cols: U Q W L
bibem: [-45.5   9.9   7.2  14.5]
nebi: [ 44.4  -5.9 -16.7 -18.7]
Pufom: [ 50.8 -12.7  34.6  -3.9]
pitaz: [-15.9   8.0  32.6  19.3]
Zipo: [80.8  1.1 47.3 -5.0]
desus: [ 75.5 -16.4   7.7 -21.8]
nofir: [ 43.6 -16.9  -7.3 -14.6]
down: [  9.9  -5.9 -12.7   8.0] : Q
down: [ 14.5 -18.7  -3.9] : L
down: [-18.7  -3.9] : L
down: [8.0 1.1] : Q
down: [-21.8 -14.6] : L
down: [-3.9 19.3] : L

cols: E Z J A G X
Pil: [ 46.9  15.2 -27.1 -57.2  12.2 -19.4]
mif: [ -7.0  77.0 -23.0 -80.6 -51.7  12.9]
Zar: [ 24.6  28.9  16.9 -47.5 -81.2   4.5]
Ruga: [ 46.9  15.2 -27.1 -41.2  -8.6 -40.4]
difi: [-33.2  13.9  32.9 -49.2  51.5  14.9]
down: [15.2 77.0 28.9] : Z
down: [-40.4  14.9] : X

cols: Y N M F
nifi: [-73.2  49.7 -75.9 -85.3]
zogu: [ 9.8 25.9 60.5 33.3]
lofek: [-38.5 -85.9 -34.8  28.9]
kolav: [-16.7 -57.0 -54.4  74.2]
down: [-85.9 -57.0] : N
down: [33.3 28.9] : F
down: [-73.2   9.8] : Y
down: [-34.8 -54.4] : M

cols: S B D T K
pivu: [-1.7  3.6 -2.8 -6.0 -2.8]
Goz: [  0.9  54.8 -24.8 -12.7 -25.7]
Nik: [ 67.2 -55.0  11.1   8.6  13.5]
Zabu: [-79.8  88.5 -12.6  -6.1 -10.5]
bomo: [-13.8  43.6  -9.7   0.7  -8.0]
sase: [ 2.6 -1.5 -0.8 -1.9 -0.9]
tov: [ 14.1 -34.1   2.2   2.2  -2.7]
vun: [ 62.3 -89.9 -10.9 -67.7 -16.7]
tos: [ 61.0 -39.3  -2.1 -21.9   0.4]
nuku: [-35.3 -26.2  25.0 -16.3  33.6]
lirik: [10.2  3.1 -4.2 -1.5 -4.4]
zek: [ 13.7 -44.0  14.6   0.8  15.7]
down: [ -6.0 -12.7   8.6  -6.1   0.7] : T
down: [-89.9 -39.3] : B
down: [ -2.8 -24.8  11.1 -12.6  -9.7  -0.8   2.2 -10.9  -2.1  25.0] : D
down: [ 43.6  -1.5 -34.1 -89.9] : B
down: [ -1.7   0.9  67.2 -79.8 -13.8] : S
down: [ -2.7 -16.7] : K

cols: Nid Rav zilol dupo masam vek
dozu: [ 14.9  14.9 -13.9  25.1  28.6  -4.0]
fivu: [ 14.9  14.9 -13.9 -22.3 -15.0 -75.3]
zeze: [ 14.9  14.9 -13.9  25.1  77.8  -4.1]
Dak: [ 14.9  14.9 -13.9  25.1  77.8 -53.2]
down: [ 28.6 -15.0] : masam
asked: [ 14.9  14.9 -13.9 -22.3 -15.0 -75.3] : fivu
asked: [ 14.9  14.9 -13.9  25.1  28.6  -4.0] : dozu

cols: vos menor Fuguk Tak Vili boki tize Nobe
beve: [ 28.1 -12.0  47.7  21.6 -13.0 -37.2 -16.2  55.7]
gufo: [ -9.0  45.4   4.7  20.9  33.6 -31.0  24.1  10.6]
Tefif: [-15.6 -14.6 -39.4 -28.2  -4.5  -8.9   1.0 -48.6]
bifi: [ -2.2  -8.5   7.4  -6.5 -23.2  19.8 -20.4 -37.6]
tefa: [-15.6 -14.6 -39.4 -28.2  -4.5  -8.9  48.7 -48.6]
Tun: [ 35.3  -3.3  78.6  18.5  -3.5 -17.5 -21.0  63.8]
down: [-48.6 -37.6 -48.6  63.8] : Nobe
down: [ -9.0 -15.6  -2.2] : vos
down: [  7.4 -39.4  78.6] : Fuguk
down: [-28.2  -6.5 -28.2  18.5] : Tak
down: [ -8.5 -14.6  -3.3] : menor
down: [ 20.9 -28.2  -6.5 -28.2] : Tak
down: [-16.2  24.1   1.0 -20.4] : tize

